A small network was shown many inputs. Here are its activations along a few directions, one row for each input.
Each table varies a few parts of the input and shows all the possible inputs, shuffled.
Descriptions start from the smaller parts, as in this example, which fits no table here: one of 6 places along a line, together with either a single point or one of 11 places around a ring or (one of 3 separate values, together with one of 8 places around a ring).
Shared parts are said once, and a part with two or three values counts as separate values.

Other details of the inputs shift rows strongly along two fixed directions, in all tables alike. That doesn't count.

Table:
row 1: [-6  3  9 -4 -5  8 -3  2 10 -3  2 -8 -1  9 -7]
row 2: [-7  8 11  3 -4  0 -6 -3  0 -7  0 -4 -3  2  4]
row 3: [ 31 -23 -38  28  23  24  34  -6 -39  27  34  47  15 -14  32]
row 4: [  4   7 -16 -14  11 -32   4  32  12  15 -32   8   8 -22 -22]
row 5: [-5  6  7 -3  0  8 -4 -7 -5 -3  4 -2 -8  3  7]
row 6: [ -3  -8   1   7  -5   0   1 -10   9  -2   3 -11  -1  11   5]
row 7: [ -1   9 -16 -10  10 -40  -1  27   8  16 -29  14   7 -31 -12]
row 8: [-4  6  8  1  3  5 -4 -5 -6 -4  3 -2 -6  2  4]
row 9: [-12  -1  -3   9  -5  -1  -2 -14  -1   0   5 -11  -6   4  10]
row 10: [ 3  1  8  3 -4  5 -4 -5 -4 -9  6  1 -1  3  2]
row 11: [  5  -1 -28  -8   9 -47  -5  17   7  17 -29   4  11 -21  -9]
row 12: [-3  4 11 -4 -3  5 -1  1  4 -6  0 -9 -3 12 -8]
row 13: [ 4  1  9  1 -2  6 -4 -6 -5 -9  7 -5 -2  2  2]
row 14: [ 0  1  9 -8 -4  5 -4 -3  4 -7 -3 -8 -7  7 -3]
row 15: [-2  0  9 -7 -4  6 -4 -5  5 -7 -5 -7 -4  5 -7]
row 16: [ 3  1  8 -1  1  6 -5 -7 -5 -8  6 -2 -5  5  0]
row 17: [ 0  1  4 -2  1 10 -5 -6 -1 -9  6 -2 -4  1  0]
row 18: [ 33 -17 -27  22  22  34  41  11 -43  24  31  50  16 -12  22]
row 19: [-12   2  -2   1  -6  -6  -9 -14   3  -2   1 -15  -2   9  10]
row 20: [ -5  -5  -5   3  -6   4   2  -7   2   0   6 -11   3  16   5]
row 21: [-6  1 13 -2 -7  4 -1  3  7 -4  2 -7  0  9 -8]
row 22: [-3 -3 13 -1 -7  3 -5 -1  6 -7  0 -5 -2  6 -4]
row 23: [ 31 -21 -30  20  20  32  38   9 -39  22  30  55  15 -18  24]
row 24: [-2  3 12  2 -7  9  3  1  3 -6  5 -4  1 12 -3]
row 25: [-8  3 10  3 -2  4 -5 -4 -3 -3  5  0 -3  0  4]
row 26: [ 0 -2  8  2 -3  5 -5 -5 -4 -6  8  2 -1  1  0]
row 27: [ 2  2  7 -5 -2  8 -6 -9 -4 -7  5 -3 -7  4  1]
row 28: [ 5 -2 10  1 -3  7  0  0 -1 -6  2 -5 -2  4  1]
row 29: [  7   5 -16 -13   9 -40  -2  25   8  13 -27  14   8 -29 -16]
row 30: [-6  3  9 -5 -7  5  2  4 10 -5  3 -8  0  7 -6]
row 31: [-7  6  6 -3  1  7 -5 -8 -3 -5  0 -2 -4  0  2]
row 32: [ -7  -4  -2   6 -10   5   3  -8   6  -2   8 -14  -2  13   1]
row 33: [ 3 -1  9  3 -6  6  0  0  1 -7  1 -1  0  5  0]
row 34: [ -3  -9  -4   3  -6   0  -3  -9   4  -3   2 -13   1  12   6]
row 35: [-3  2  8 -6 -3 13  3 -3  2 -4  2 -6  0  9 -6]
row 36: [-9  8  7 -2  0  5 -8 -4  2 -6  0 -7 -5  0  2]
row 37: [-11   0   1   9  -2  -2  -3 -14   4   1   4 -10  -2   7  11]
row 38: [-6  8 12  0 -2  1 -6 -4 -2 -7  0 -9 -4  1  4]
row 39: [ -4  -7  -3   7 -10   2  -1 -11   6  -4   6 -11  -4  10   4]
row 40: [-2  3  7 -7 -2  9  2  0  2 -3  1 -6 -4 10 -4]
row 41: [  7   3 -16 -13  11 -33   0  28  11  13 -34  10   7 -25 -19]
row 42: [-7  6  5  2  0  9 -6 -5 -1 -1  6  0 -3 -1  5]
row 43: [ 0  3  6 -3 -3  4 -9 -5  3 -4  4 -3 -2  1 -2]
row 44: [ 2 -1  9 -2 -1  7 -2 -3  0 -7  1 -4 -4  8 -2]
row 45: [ 0  2  5 -6  0  8 -5 -9 -3 -8  3 -2 -3  1 -2]
row 46: [  4   0 -30  -4   8 -46  -1  17   6  17 -28   6   7 -26 -12]
row 47: [  8   2 -16 -12   9 -35  -2  29  13  17 -32  12   8 -26 -19]
row 48: [ -6  -4   2   6  -5   2   4  -7  10   0   5 -12   2  15   2]
Each input here is: one of 4 places along a line, together with either one of 3 separate values or one of 9 places around a ring.
Changing only the place on the line of 4 turns row 24 into row 33. The same change can be made to row 4. Which row results?
Answer: row 41
Change only the choice among 3 separate values in row 19. List by row number the other rows that result.
Answer: row 9, row 37
List by row number the other rows that have the place on the line of 4 in common with row 43.
Answer: row 3, row 10, row 11, row 13, row 16, row 17, row 26, row 27, row 29, row 45, row 46
Change only the place on the line of 4 in row 29. List by row number the other rows that result.
Answer: row 7, row 23, row 30

Table:
row 49: [-34  37  37 -28 -18 -42 -41  -6  35 -26 -32 -52 -20  13 -24]
row 50: [  3   1 -11   3   6 -26   3  22  -7  13  -6  26   7 -30  -9]
row 51: [  4  11 -21  -5  22 -19  -1  19 -15  14 -17  17   0 -27  -2]
row 52: [  6 -23 -19  14 -11  -3  -3 -28   1  -1  12 -15   0  19  13]
row 53: [-11   2  10  12 -10  17   4  -2   1   2  20   2   2   6   1]
row 54: [ 12 -14  14   8  -6  13   7  -1  -2  -5   7  -3  -5  19   4]
row 55: [  0  -4   5  11 -11  18  14   4   6  -9  14  -5   4  11   4]
row 56: [-17  20  -6 -24   2 -50 -18  33  39  16 -42  -7   8 -24 -27]
row 57: [-20  10  36 -23 -34 -35 -37   3  49 -29 -30 -51 -10  18 -45]
row 58: [  8   1 -32   4  26  -2  21  18  -9  31  -9  42  11 -31  -1]
row 59: [-2 -5  2 -5 -5 21  5  0  8 -2 17 -2  5 13  2]
row 60: [  7   0  16   5  -2  11  -5 -13 -16 -10   8   0   4   8   9]
row 61: [ -5   3  13  14  -8  12   0  -2  -5 -14  14   4  -4  -1  15]
row 62: [-12   7  10  10  -1  17   7  -4  -7   3   9  -2   7  15  12]
row 63: [ 30 -12 -33  -2  23  -3  18  17 -11  19 -13  41  11 -24 -10]
row 64: [-11   3   9   0   4  16  -5 -15  -4 -10   9   6  -9  -3   6]
row 65: [ 12  -8   9   9 -11  14   4  -1   2 -13  12   1   0  11  -1]
row 66: [-9  0 15 14 -3 14 10  0  1  6  9 -2 -3 12 13]
row 67: [ 10   6  12  -2   3  10  -4 -15 -14 -10  11  -2  -6   4   5]
row 68: [ -7   4   9   0  -1  16 -10  -6  -2  -6  19   6  -2   0  13]
row 69: [ 1  4  3 -3  0 17 14 -6 -4 -1 13 -8 -1 18  2]
row 70: [-11   5  16   7   0   8  -3  -9 -15  -8   9   1   1   9  13]
row 71: [ -5   7 -18 -29   3 -35   1  27  19  12 -42  -5   2 -19 -25]
row 72: [  9  -4  15  11  -7  13  -3  -6  -4 -17  13   2  -2  -3   9]
row 73: [ 9 -8 20 10 -3  9 -3 -9 -9 -8 10  0 -7  6 11]
row 74: [-6 -2 19 13 -2  9  1 -4 -9 -6 11  1 -9  7 17]
row 75: [ 31 -11 -27   2  19 -14  21  25 -23  22 -12  36  22 -14  -3]
row 76: [-34  20  35 -25 -24 -35 -26   5  45 -22 -38 -60  -4  29 -30]
row 77: [ -3 -10   7   6 -11  17  12   1   3  -4  19  -3   5  11  -6]
row 78: [ 19  -6 -23 -17   8 -13   6  17  -5  13 -24  18   4 -19 -13]
row 79: [  8   2 -28  -9  19 -14  14  26  -5  19 -19   8   7 -15 -12]
row 80: [  0  17  -4 -27  12 -54 -25  23  16   2 -50 -16  -5 -28 -31]
row 81: [ 11  -2  -1  -2   3  22  -2  -7 -11  -8   8  -6  -8  15  -3]
row 82: [  6  -5  13  -5  -1  16 -13 -10   1 -12  16   2   0  -1   6]
row 83: [ -2 -10  12   9  -5  12  15   3   3   0   9  -7  -2  19   6]
row 84: [  4  -2   8  -8  -2  18  -8 -17 -12 -11   7   1 -10  -3   5]
row 85: [ -7 -18 -22  15 -10   0   7 -24   6   3  15 -20   3  21  17]
row 86: [  8 -15 -54  20  16 -35  10   0 -19  29  -2  27  11 -30  22]
row 87: [-6 -6  2 -3  1 24 11 -9  6 -5  9 -3 -2 10 -2]
row 88: [  8  -7  16   7  -8  12  -7 -10  -7 -11  19   4   0  -2  -2]
row 89: [-12   8   1  -4  -5  24   2  -9  -5   4   7  -1  -7   4   7]
row 90: [-10   6   5  -5  -2  17  -5 -12 -14  -7   8   4 -11  -2  12]
row 91: [-9  5  9 17 -8 18  7  1  5 -3 14  0  1  5 11]
row 92: [  3 -18 -13  16  -5  -5 -10 -34  -5  -3  14 -13  -1   6  22]
row 93: [  4   6  -5 -21  13 -41 -15  16  19   2 -43   4   0 -32 -25]
row 94: [-16  -8 -19  21  -8   0   1 -27   4   7  15 -15   0  14  24]
row 95: [  3  16 -18  -4  17 -20  14  19  -5  26 -14  17   7 -17  -5]
row 96: [  9 -10   6  -6  -5  20  -4  -5   5  -9  14   2   1  13  -2]
row 97: [-11  11   1   4   6  23   1  -6  -8   4  10  -7  -7   8   7]
row 98: [ 34  -5 -31  -4  23 -14  22  20 -22  23  -8  35  10 -16  -8]
Describe the family of inputs behind these rows.
Answer: one of 5 places around a ring, together with either a single point or one of 9 places around a ring
Changing only the place on the ring of 5 turns row 58 into row 93. The same change can be made to row 89. Which row results?
Answer: row 84
Start at row 75 and move only the place on the ring of 9, one step at a time. The first step leads to row 98. Which rows follow, in order?
Answer: row 81, row 78, row 63, row 96, row 57, row 65, row 54
List by row number the other rows that have the place on the ring of 5 in common with row 71.
Answer: row 55, row 59, row 69, row 76, row 77, row 79, row 83, row 85, row 87
Start at row 85 and move only the place on the ring of 5, one step at a time. The first step leads to row 94. Which rows follow, in order?
Answer: row 86, row 92, row 52

Table:
row 99: [ -9   6  11   1  -2  21  -5 -17  -7  -8  13  -8  -8  11   9]
row 100: [-12   1  10   9  -7  14  -4 -18  -2  -8  17 -10  -5  10  15]
row 101: [ 31  -5  -8  10  24  30  28  23 -39  17  19  61  10 -27  10]
row 102: [  4   0  -9 -13   1 -18  -3  12   9   3 -19  -2   2  -6 -16]
row 103: [ -5   5 -10   2   7  -6   2   3  -4   7  -4   7   1 -11   2]
row 104: [  0  -3  -9  -1  -2 -28  -1  10  13   8 -16  -4   6  -4  -9]
row 105: [ 33 -25 -36  22  20  19  35   9 -33  25  19  47  16 -16  19]
row 106: [ -8   8  -8  -7   1 -22   0  12  14   9 -20  -6   3  -5 -11]
row 107: [ -5   3  12  -2  -2  21  -8 -17  -6 -14  12  -9  -9  12   9]
row 108: [ -1  -5  12   7  -8  14  -6 -18  -5 -14  14  -9  -7  12  10]
row 109: [ -4   0 -10   1  -2 -28  -1  12  14   9 -16  -6   7  -5  -7]
row 110: [ -6  -4  12  10  -9   9  -6 -20  -3 -11  17  -9  -5  14  12]
row 111: [ -8   2 -10  -2  -1 -25   0  13  17  11 -18  -6   5  -8  -8]
row 112: [  4  12  16 -16   2 -10   2  31   9  -1 -18   7   4 -10 -24]
row 113: [-10  -2  10  12 -10  11  -7 -19  -1 -10  17 -11  -4  12  16]
row 114: [ -2  -3  10  -5  -9   2  -8  -8  13 -12   0 -19  -4  15 -10]
row 115: [  1   4 -11 -15   7 -22  -2  15  12   8 -25  -1   4 -10 -15]
row 116: [ -6   8  -6 -11   4 -19   0  13  10  10 -22  -6   1  -5 -14]
row 117: [  0  -2  11  -2  -5  20  -9 -19  -6 -16  14  -7  -9  10   6]
row 118: [  2  -2  14   2  -6  17  -8 -19  -4 -15  15  -9  -9  12   7]
Describe the family of inputs behind these rows.
Answer: one of 2 separate values, together with either a single point or one of 9 places around a ring
Change only the place on the ring of 9 in row 114. List by row number the other rows that result.
Answer: row 102, row 104, row 105, row 106, row 109, row 111, row 115, row 116
